These are the activations of a small neural network, seen along a few directions. Each row is one input.
Each table varies a few parts of the input and shows all the possible inputs, shuffled.
A made-up example of a description, with smaller parts first: one of 3 separate values, together with either a single point or one of 11 places along a line or (one of 4 places along a line, together with one of 5 places around a ring).
Shared parts are said once, and a part with two or three values counts as separate values.
In the rows, zero is written as 128.

Other details of the inputs shift rows strongly along two fixed directions, in all tables alike. That doesn't count.

Table:
r1: [137  89 117 127 141 143 175 133 105  91 159]
r2: [ 97 122 148 153 125 125 130 146 129 115 106]
r3: [174  78  82 122 179 115 156 112  86  80 181]
r4: [125 155 101  70 117 102  76  85 162 146 118]
r5: [127 143 150 167 113 129 126 128 116 153 119]
r6: [146 115 137 170 125 139 155 146  72 115 145]
r7: [186  99  82 117 158 131 153 117  95 106 192]
r8: [126 113 164 192 121 158 182 168 112 129 126]
r9: [105 165 144 121 120 107  76 113 152 159  92]
r10: [177  71  83  98 172 151 188 118 124  91 192]
r11: [128 164 113  66 121 115  81  92 159 157 122]
r12: [100 124 153 141 110 135 145 137 128 124 111]
r13: [ 91 159 155 131 111 121  92 136 184 160  74]
r14: [151 147  78  48 138 110  85  77 161 143 148]
r15: [140 123  45  36 150  94  72  97 184 104 147]
r16: [146 135  76  40 137 120  97  97 195 136 141]
r17: [100 163 142 122 114  99  73 116 146 148  87]
r18: [ 96 126 151 150 123 124 127 149 130 115 104]
r19: [100 160 138 123 115  97  73 111 150 149  86]
r20: [153 104 122 127 147 142 168 123  74 105 158]
r21: [179 115  55  76 147 108 107  99 126 107 179]
r22: [113 167 129 128  95 105  76 111 151 161  97]
r23: [110 119 133 125 117 131 140 127 134 118 123]
r24: [110 133 140 149  99 138 129 160 118 124 118]
r25: [167 116  76 106 140 112 118 104 118 113 165]
r26: [179  96  95  98 168 147 171 112  81 103 188]
r27: [138  80 106 142 158 129 162 136 109  81 157]
r28: [141 123 149 177 127 141 157 138  89 134 140]
r29: [135 113 141 151 136 133 160 117  90 119 138]
r30: [ 88 169 166 113  93 134 100 130 183 171  76]
r31: [133 130 132 136 120 141 139 149 146 135 128]
r32: [ 81 169 168 153 102 102  77 120 147 161  64]
r33: [120 106 170 183 141 157 178 172 103 116 117]
r34: [118 120 182 201 114 160 182 177 106 132 116]
r35: [128 105 163 160 134 162 190 151 111 120 133]
r36: [112 158 178 179 101 137 127 146 107 159 103]
r37: [154 138  76  57 154 108  77 100 145 129 147]
r38: [ 95 160 130 122  86 114  82 133 169 149  95]
r39: [101 151 122  80 103 118  91 117 169 136 108]
r40: [192  91  57 100 160 118 141 107 100  93 197]
r41: [176  80  92  93 167 157 188 134 111  93 186]
r42: [111 132 197 196 123 154 178 139  80 143 111]
r43: [136 119 154 186 123 138 162 147  73 119 136]
r44: [141  94 138 156 160 149 177 155 114 103 145]
r45: [ 98 159 125 113  89 112  80 133 172 146  99]
r46: [ 91 135 168 144 100 145 142 151 118 131  97]
r47: [103 162 149  95 104 133 102 128 180 160  93]
r48: [148 148  78  46 135 107  78  75 168 146 144]
r49: [156  74  82 105 155 135 172 115 112  81 181]
r50: [134 150  91  77 116 117  84 120 196 152 122]
r51: [106 157 114  99  94 113  78 132 168 140 110]
r52: [ 98 133 152 172  95 132 131 149 130 134 104]
r53: [112 135 155 156 129 116 120 132 105 128 106]
r54: [148 142  80  63 150  98  71  92 157 134 141]
r55: [130 124  61  58 143  94  77 100 183 109 137]
r56: [132 125 164 196 122 144 163 144  84 138 131]
r57: [112 126 155 151 134 138 140 150 144 131 107]
r58: [127 114 156 185 121 152 172 159 121 134 123]
r59: [141 122 106 111 147 115 112 121 108 113 136]
r60: [112 142 161 144 114 128 133 122 108 139 109]
r61: [149 105 119 130 146 130 160 112  91 109 155]
r62: [ 94 148 190 188 118 126 123 137 113 155  85]
r63: [105 128 160 164 129 136 137 146 150 140  97]
r64: [124 113 167 193 145 135 161 136  86 126 123]
r65: [122 105 148 181 118 145 171 163  96 105 137]
r66: [161  97 116 137 170 130 156 124  87 103 166]
r67: [ 90 113 189 207 119 148 169 177  85 112  95]
r68: [ 99 174 153 106  97 114  85 110 146 160  88]
r69: [ 92 184 172 117  95 125  87 115 149 177  82]
r70: [165 116  79  86 140 139 131 139 147 117 165]
r71: [116 178 139 116  94 121  73 128 141 172 101]
r72: [190  64  57  89 195 134 169 124 132  76 200]
Description of these inputs: one of 3 separate values, together with one of 4 places along a line, together with either a single point or one of 5 places along a line.
The inputs of r69 and r66 match in every part but the choice among 3 separate values. If r29 is changed in the same way as r69 into r66, which row does it become? -> r19
The inputs of r5 and r48 match in every part but the choice among 3 separate values. If r31 is changed in the same way as r5 into r48, which row does it become? -> r35
A walk changes only the place on the line of 4. It starts at r69 and steps to r68. List the rest of the walk in order. -> r39, r47
List by row number the other rows that have the choice among 3 separate values and the place on the line of 4 in common with r46. -> r1, r12, r23, r39, r49
Change only the choice among 3 separate values in r27. List by row number the other rows that result. -> r23, r38
List by row number the other rows that have the choice among 3 separate values and the place on the line of 4 in common with r51. -> r24, r38, r45, r52, r65
Change only the place on the line of 5 in r43. List by row number the other rows that result. -> r21, r22, r25, r40
Change only the choice among 3 separate values in r60. List by row number the other rows that result. -> r17, r21

Table:
r73: [156  43 105 167 180 152 220 163  91  51 179]
r74: [131 192  81  82  91  82  13 104 169 165 110]
r75: [124 129 184 174 118 165 183 152 113 153 119]
r76: [ 83 188 193 124  88 139 109 124 157 187  67]
r77: [170 129  61  27 151 123 113  95 169 135 169]
r78: [137  58 145 177 170 152 222 160  78  65 157]
r79: [151 184  74  26  88 120  53 107 219 179 132]
r80: [ 65 118 203 205 113 146 164 173 122 122  77]
r81: [123  96 102 142 123 136 151 169 145  96 140]
r82: [132  79  94 113 158 131 146 138 146  86 152]
r83: [100 168 171 172 107 110  95 123 105 157  87]
r84: [ 69 189 201 176  80 102  66 119 113 181  49]
r85: [184  92  73  64 170 147 163 100 120 110 198]
r86: [178 118  58  67 162  92  89  65 111 103 176]
r87: [116 135 176 203 122 121 133 129  63 131 109]
The inputs of r84 and r80 match in every part but one. If r83 is changed in the same way as r84 into r80, which row does it become? -> r73
What do these inputs look like to the network? -> one of 3 separate values, together with either a single point or one of 4 places along a line
List by row number the other rows that have the choice among 3 separate values in common with r76. -> r75, r77, r79, r85
Change only the choice among 3 separate values in r76. List by row number the other rows that result. -> r78, r86
